Small tables with named rows and columns. After each table, cells are looked up by row and column.

gel =
,biz,did,modo,kan,nurure,rekenul,kekef
ripalim,46000,67607,64862,56561,47306,25675,60153
nekul,58948,61033,40683,66334,56142,54739,44454
tud,45379,48100,65637,45816,49040,55563,57063
lur,42858,62167,48326,55652,21451,61588,47237
gesodu,45754,24234,61747,47992,92406,44327,45925
zasez,47131,35569,20007,39584,59354,59019,29042
vevafif,57360,59721,60429,61268,45238,46863,71360
vug,50851,54600,36221,37996,69393,42235,13412
tanefas,38044,32880,51794,53567,54247,61832,31806

What is the modo of gesodu in gel?
61747
What is the did of tanefas in gel?
32880
What is the biz of vug in gel?
50851
What is the kan of gesodu in gel?
47992
What is the kan of vevafif in gel?
61268
What is the modo of zasez in gel?
20007
What is the rekenul of ripalim in gel?
25675
What is the kan of ripalim in gel?
56561
What is the nurure of zasez in gel?
59354
What is the biz of vevafif in gel?
57360
What is the kekef of zasez in gel?
29042
What is the biz of gesodu in gel?
45754
What is the did of zasez in gel?
35569
What is the modo of lur in gel?
48326
What is the did of ripalim in gel?
67607
What is the rekenul of gesodu in gel?
44327

Table gego
,dasel,vek,muz,vina
fer,159,207,77,112
vebike,127,92,136,94
kigifer,125,122,124,150
lunefom,85,83,166,153
mos,154,84,107,101
meguto,190,164,50,118
rak,91,84,189,153
fatapa,207,116,73,99
zigiku,121,136,107,104
tevezo,157,148,82,93
pabor,146,163,87,126

kigifer, dasel -> 125
rak, muz -> 189
meguto, muz -> 50
rak, vina -> 153
vebike, vek -> 92
pabor, muz -> 87

muf:
,dopupe,vavutus,fon,lifigi,nedi,nop,nom
nobi,531,404,640,330,488,434,411
zapu,386,293,353,405,434,697,264
befuris,96,411,460,351,362,309,419
gem,666,743,766,288,582,596,170
nadib,446,367,456,553,93,458,385
rike,299,93,347,571,191,253,674

What is the nom of rike in muf?
674
What is the nom of gem in muf?
170
What is the dopupe of zapu in muf?
386
What is the fon of nadib in muf?
456
What is the nop of gem in muf?
596
What is the dopupe of rike in muf?
299
What is the lifigi of nadib in muf?
553
What is the lifigi of befuris in muf?
351
What is the nom of befuris in muf?
419
What is the nedi of nadib in muf?
93
What is the fon of zapu in muf?
353
What is the vavutus of rike in muf?
93
What is the fon of nobi in muf?
640
What is the lifigi of rike in muf?
571
What is the lifigi of nobi in muf?
330
What is the nedi of zapu in muf?
434
What is the vavutus of nadib in muf?
367
Row with the largest fon: gem

Table lagav
         zodinoz   rel
kug          136   692
volig        283   404
vepam        113   353
garezuk       31  -536
momazu       117  -100
dudano       -35   647
timif         52  -214
togu          37   573
fiti         201   324

fiti, rel -> 324
volig, rel -> 404
volig, zodinoz -> 283
dudano, rel -> 647
dudano, zodinoz -> -35
garezuk, zodinoz -> 31
timif, zodinoz -> 52
togu, rel -> 573
vepam, zodinoz -> 113
kug, zodinoz -> 136
vepam, rel -> 353
togu, zodinoz -> 37
momazu, zodinoz -> 117
garezuk, rel -> -536
kug, rel -> 692
fiti, zodinoz -> 201

mav =
|  | lefog | kom | piz | selibo | kek | rizudaz | gisu | rupeg | nolo | pinu |
|---|---|---|---|---|---|---|---|---|---|---|
| sadal | 122 | 121 | 117 | 91 | 123 | 113 | 123 | 132 | 120 | 102 |
| sosali | 122 | 119 | 116 | 101 | 126 | 117 | 125 | 132 | 120 | 106 |
| dorob | 122 | 98 | 170 | 180 | 72 | 113 | 65 | 91 | 112 | 127 |
| guked | 122 | 130 | 97 | 77 | 129 | 114 | 155 | 142 | 120 | 123 |
| sor | 122 | 118 | 119 | 116 | 111 | 111 | 116 | 111 | 120 | 123 |
| kedide | 120 | 150 | 56 | 7 | 182 | 123 | 189 | 161 | 120 | 88 |
| zafi | 122 | 93 | 175 | 210 | 56 | 113 | 50 | 73 | 102 | 135 |
| rizu | 122 | 116 | 117 | 120 | 121 | 113 | 105 | 119 | 120 | 127 |

What is the lefog of zafi in mav?
122
What is the selibo of dorob in mav?
180
What is the selibo of kedide in mav?
7
What is the rizudaz of sor in mav?
111
What is the nolo of guked in mav?
120
What is the rupeg of zafi in mav?
73
What is the nolo of zafi in mav?
102
What is the pinu of dorob in mav?
127
What is the nolo of sosali in mav?
120
What is the gisu of zafi in mav?
50
What is the lefog of guked in mav?
122
What is the kom of sadal in mav?
121
What is the piz of sosali in mav?
116
What is the piz of zafi in mav?
175

bovinab
|  | dodukem | kiluzis | nog | lod | kazigo | vovates | nukon |
|---|---|---|---|---|---|---|---|
| pela | 37 | -44 | 60 | 10 | -23 | 61 | 55 |
| kivur | 1 | -15 | -9 | 58 | 71 | 63 | 45 |
| gamoma | 66 | -17 | -6 | 44 | -12 | -58 | 36 |
| sem | 34 | 38 | 80 | 92 | 20 | 9 | 3 |
| som | 4 | 3 | 44 | 9 | 51 | 19 | 43 |
| zefe | -37 | 30 | 28 | 40 | 12 | 43 | 8 |
| til | 67 | 30 | 35 | -11 | -7 | 56 | 24 |
| mafuz | 99 | 51 | 22 | -21 | 15 | 59 | 32 |
| ponu | 39 | -3 | 25 | -46 | 91 | 18 | -29 |
| rul | 33 | 30 | 35 | 23 | 60 | 52 | 25 |
| karu | 46 | -10 | 28 | 34 | -13 | 22 | -17 |

What is the dodukem of kivur in bovinab?
1
What is the lod of zefe in bovinab?
40
What is the dodukem of ponu in bovinab?
39
What is the vovates of zefe in bovinab?
43
What is the kiluzis of kivur in bovinab?
-15
What is the nog of pela in bovinab?
60
What is the nog of zefe in bovinab?
28
What is the nog of til in bovinab?
35
What is the dodukem of mafuz in bovinab?
99
What is the vovates of karu in bovinab?
22
What is the kazigo of pela in bovinab?
-23
What is the kiluzis of zefe in bovinab?
30

genavu:
fields: mut, gub, bitu, liluz, lesogu, lus, mesene
sil: [-0.08, 0.53, 0.04, -0.11, 0.09, -0.19, -0.29]
tuz: [-0.61, -0.05, -0.51, -0.06, -0.48, -0.51, -0.42]
vot: [-0.61, -0.42, -0.40, -0.15, 0.04, -0.12, -0.05]
tik: [-0.10, 0.20, 0.05, -0.11, -0.28, 0.40, -0.48]
gugoval: [0.00, -0.18, -0.06, 0.01, -0.21, -0.17, 0.45]
pel: [0.02, 0.12, 0.07, -0.20, 0.26, -0.18, -0.18]
zalif: [-0.39, 0.02, 0.23, -0.46, 0.26, -0.18, -0.61]
fisif: [0.78, 0.12, 0.18, -0.24, 0.10, 0.13, 0.40]
mizub: [-0.12, 0.24, 0.06, 0.15, -0.53, -0.26, -0.47]
kozez: [-0.69, -0.89, -0.25, -0.03, -0.49, -0.17, -0.13]
dif: [0.37, 0.05, 0.41, -0.38, 0.17, -0.25, -0.02]
zib: [-0.32, 0.00, 0.32, -0.35, -0.01, -0.15, -0.74]

fisif, bitu -> 0.18
zalif, bitu -> 0.23
dif, bitu -> 0.41
sil, bitu -> 0.04
mizub, mut -> -0.12
dif, liluz -> -0.38
vot, lesogu -> 0.04
tuz, gub -> -0.05

kerub
          fepob   vudol  gibizup  firigon
bedosar  -60149   -2288    46437    27160
lin       66761   -6026   -15187    54707
pibom    -43525  -27978    56333    -1653
soz        4621   74370    23779   -31739
kesumok  -50205   41432    28041    46830
fegukem   -3805   63153     4181   -51384
lefodi   -25010    1586   -55884   -25662
sipa      77378   -4887     -412    46282
rumap     74242   -6746    -7112    51539
voro      -6324  -37664    64822   -22349
lof       82162   -8584    25347    25909
tafavu    77326  -15405    39916     8522
leted     -2552   62089     3695   -49723
basitul   -6174   54574    -2482   -53338

gibizup of tafavu = 39916
gibizup of kesumok = 28041
vudol of kesumok = 41432
gibizup of pibom = 56333
vudol of soz = 74370
gibizup of lof = 25347
firigon of soz = -31739
fepob of kesumok = -50205
fepob of lefodi = -25010
firigon of sipa = 46282
gibizup of lefodi = -55884
gibizup of voro = 64822
vudol of rumap = -6746
Which row has the largest gibizup? voro

guf.tsv
	nesogov	zal	zapaler	zeku	fur	misubos	zir	mukez
vir	14	17	168	218	28	146	208	53
pakab	16	23	166	210	30	143	206	54
nen	253	248	88	35	238	112	43	210
mopu	10	11	171	223	26	149	211	52
neli	8	15	171	220	23	144	214	49

zeku of neli is 220
zeku of nen is 35
misubos of mopu is 149
mukez of neli is 49
nesogov of nen is 253
zir of neli is 214
zal of vir is 17
zir of vir is 208
zal of neli is 15
zir of mopu is 211
zapaler of pakab is 166
fur of neli is 23

Table peb
|  | rup | toz | nam | koboneg | rike | fatoba | radefuv | pev | luzig | nurudom |
|---|---|---|---|---|---|---|---|---|---|---|
| gimi | 6.764 | 5.770 | 5.162 | 6.265 | 5.653 | 7.494 | 6.813 | 7.372 | 6.222 | 7.468 |
| rodaput | 6.688 | 4.723 | 2.844 | 5.956 | 3.811 | 7.266 | 5.496 | 7.327 | 5.240 | 7.235 |
| rep | 7.056 | 6.602 | 7.104 | 6.562 | 7.195 | 7.594 | 7.916 | 7.330 | 7.043 | 7.591 |
| guzi | 6.727 | 6.431 | 6.656 | 6.443 | 6.716 | 6.957 | 7.101 | 6.829 | 6.664 | 6.958 |
| nop | 3.634 | 6.155 | 4.743 | 5.667 | 5.104 | 7.312 | 5.509 | 7.286 | 5.693 | 7.089 |
| vabozig | 8.864 | 5.206 | 4.779 | 6.581 | 5.486 | 7.500 | 7.276 | 7.373 | 6.284 | 7.607 |
| refu | 5.293 | 5.113 | 3.613 | 5.773 | 3.493 | 2.493 | 1.704 | 3.299 | 4.135 | 2.576 |
| fuselal | 7.736 | 5.094 | 4.283 | 6.305 | 4.664 | 5.384 | 5.037 | 5.647 | 5.413 | 5.506 |

What is the nam of fuselal in peb? 4.283
What is the rup of gimi in peb? 6.764
What is the nurudom of fuselal in peb? 5.506
What is the luzig of gimi in peb? 6.222
What is the rup of refu in peb? 5.293
What is the rike of nop in peb? 5.104
What is the nam of rodaput in peb? 2.844
What is the fatoba of gimi in peb? 7.494
What is the pev of nop in peb? 7.286
What is the rup of nop in peb? 3.634
What is the rike of refu in peb? 3.493
What is the radefuv of nop in peb? 5.509

